Each row below holds a small network's activations on one input, seen along a few directions.
In each table, some parts of the input vary, and every possible input appears once, in random order.
A made-up example of a description, with smaller parts first: ring(8) and (point or (values(2) and line(4)) or ring(11)).
Shared parts are said once, and a part with two or three values counts as separate values.
(in the rows, 128 means zero)

Other details of the inputs vary at random and push rows far along two fixed directions, the same in every table; ignore that.

Table:
x1: [102 151 134 161 159 142 140  94 145 134  99 166 103]
x2: [127 101 116 128 109 127 103 170 105 130 127  95 136]
x3: [140 120 116 124 114 110  92 167 117 129 141 107 148]
x4: [101 152 135 142 162 155 158  81 145 113 128 167 109]
x5: [181  99 118  95  76 111 151 167 145 143 135  90 126]
x6: [108 155 147 139 170 127 133  87 152 130 119 166 136]
x7: [161 142 123 116 109 125 117 142 110 121 148  96 129]
x8: [113 158 139 140 169 140 159  90 134 122 123 175 116]
x9: [146 119 108 142  90 124  99 142 114 123 127  80 114]
x10: [191  88  78 101  95 125 121 178 149 171 164 101 123]
x11: [ 76 158 201 147  34  48 166 121 113  86  45  82 181]
x12: [ 86 135 150 131 161 150 150  92 141 116 137 177 126]
x13: [101 139 155 129 168 136 151  99 130 124 128 184 131]
x14: [113 154 133 159 164 127 137  93 142 133 103 176 111]
x15: [148 123 131 103 110 124 110 151 105 120 151 107 147]
x16: [ 90 136 153 128 166 154 155  99 133 125 125 176 125]
x17: [149 124 118 117 105 144 127 144  98 119 133  85 118]
x18: [171 137  73 136 215 176  83 112 145 166 177 174  89]
x19: [ 81 125 135 149 167 135 132 104 151 118 118 179 125]
x20: [157 100  98 114 133 155  89 148 102 146 156  79 120]
x21: [ 64 150 199 147  20  57 165 114 122  72  43  71 177]
x22: [158  95  91 120 139 132  83 172 100 141 159 107 130]
x23: [180  83  91  74 110 119 124 176 147 164 159 103 122]
Description of these inputs: values(3) or (line(4) and values(5)).

Table:
x24: [167  99  77 110 161 160 115 142 143 165 170 129  97]
x25: [157 109 126 103  58  90 132 187 111 125 121  77 150]
x26: [168  79  74  92 176 178  69 162  96 155 218 116 111]
x27: [ 72 145 192 130 109 104 170 106 124  97  94 142 159]
x28: [139 119 144 109  58 113 123 163  84 100 128  59 149]
x29: [120 127 124 116 219 188 137  99 136 138 177 193 106]
x30: [145 127 117 126 131 122 139 142 140 142 129 143 125]
x31: [154 112  83 136 172 165  81 130 113 143 169 127 106]
x32: [179  69 106  79  51 112 114 201 105 137 154  44 142]
x33: [151 106 101 110 179 171  99 132 107 146 181 128 113]
x34: [156 120  84 142 177 161  70 130 116 145 156 121 102]
x35: [128 109 136 116  60  98 108 169  85 103 126  59 157]
x36: [132 142 103 153 222 177 112  80 137 146 147 179  90]
x37: [ 79 156 175 146 109 106 159  97 123 101  84 137 148]
x38: [128 109 140 116  63 100  99 175  88 109 121  57 163]
x39: [ 52 149 180 143 174 129 161  85 154 112 102 208 148]
x40: [154 140 113 138 126 121 124 116 154 140 126 125 117]
x41: [164 117  97 137 105 129 114 142 138 148 128  97 105]
x42: [133 114 132 128  57  99 103 164  87 104 118  57 154]
x43: [ 97 168 164 157 104 114 149  98 123  98  81 127 128]
x44: [155 118  80 141 171 161  75 125 114 142 161 125  97]
x45: [120 148 160 140  41  64 157 150 128 110  65  98 152]
x46: [126 150 127 140 159 129 149  92 172 142 119 174 118]
x47: [167 129 118 137  46  84 116 174 114 125 103  65 134]
x48: [ 75 160 158 163 147 116 140  92 140 111  83 164 138]
x49: [ 89 134 166 127  92  97 185 116 160 117  82 146 143]
x50: [158 101 135  85  59  92 133 172 124 122 135  71 159]
x51: [ 85 161 161 155 143 123 153  83 133 112  91 159 129]
x52: [173 104  90  94 163 154 112 139 146 162 182 136 115]
x53: [ 76 176 162 158 169 140 167  67 146 110  96 190 116]
x54: [ 95 137 173 118 102  90 183 132 150 116  89 166 153]
x55: [ 72 171 169 151 167 140 172  71 146 108 100 193 124]
x56: [ 70 154 165 154 145 117 144  95 139 112  89 168 144]
x57: [173 114  76 110 210 177 108 113 159 176 189 170  97]
x58: [171 105  74 121 157 160 108 138 144 166 164 127  91]
Question: What do these inputs look like to the network?
Answer: line(5) and (values(3) or line(4))
Question: Changing only the line(5) part turns x31 into x26. The same change can be made to x58. Which row results?
Answer: x32

Table:
x59: [123 126 134 126 117 116 132 135 131 126 121 128 137]
x60: [114 131 136 135 123 122 119 129 116 118 120 122 137]
x61: [127 123 133 121 114 113 139 138 139 131 121 130 137]
x62: [118 135 139 132 121 129 126 122 112 114 123 117 132]
x63: [110 132 137 140 125 125 113 126 110 114 119 119 136]
x64: [130 127 136 118 113 120 145 131 135 127 125 125 132]
x65: [210  78  60  84 149 169  87 173 117 171 207  96 102]
x66: [132 138 123 145 113 114 124 127 137 130 108 121 124]
x67: [108 144 123 137 233 176 151  72 168 149 150 225  99]
x68: [136 142 126 142 112 121 132 120 132 127 111 116 119]
x69: [113 136 140 136 123 132 120 120 105 110 122 115 132]
x70: [119 129 135 131 120 119 125 132 124 122 120 125 137]
x71: [131 119 132 117 111 111 146 141 147 135 122 133 137]
x72: [122 133 138 128 118 126 132 125 119 118 124 120 132]
Question: Changing only one part turns x65 into x71. The same change can be made to x68. Which row results?
Answer: x66
Question: What do these inputs look like to the network?
Answer: values(2) and (point or line(6))
Question: Change only the values(2) part in x60. List by row number the other rows that result.
Answer: x62
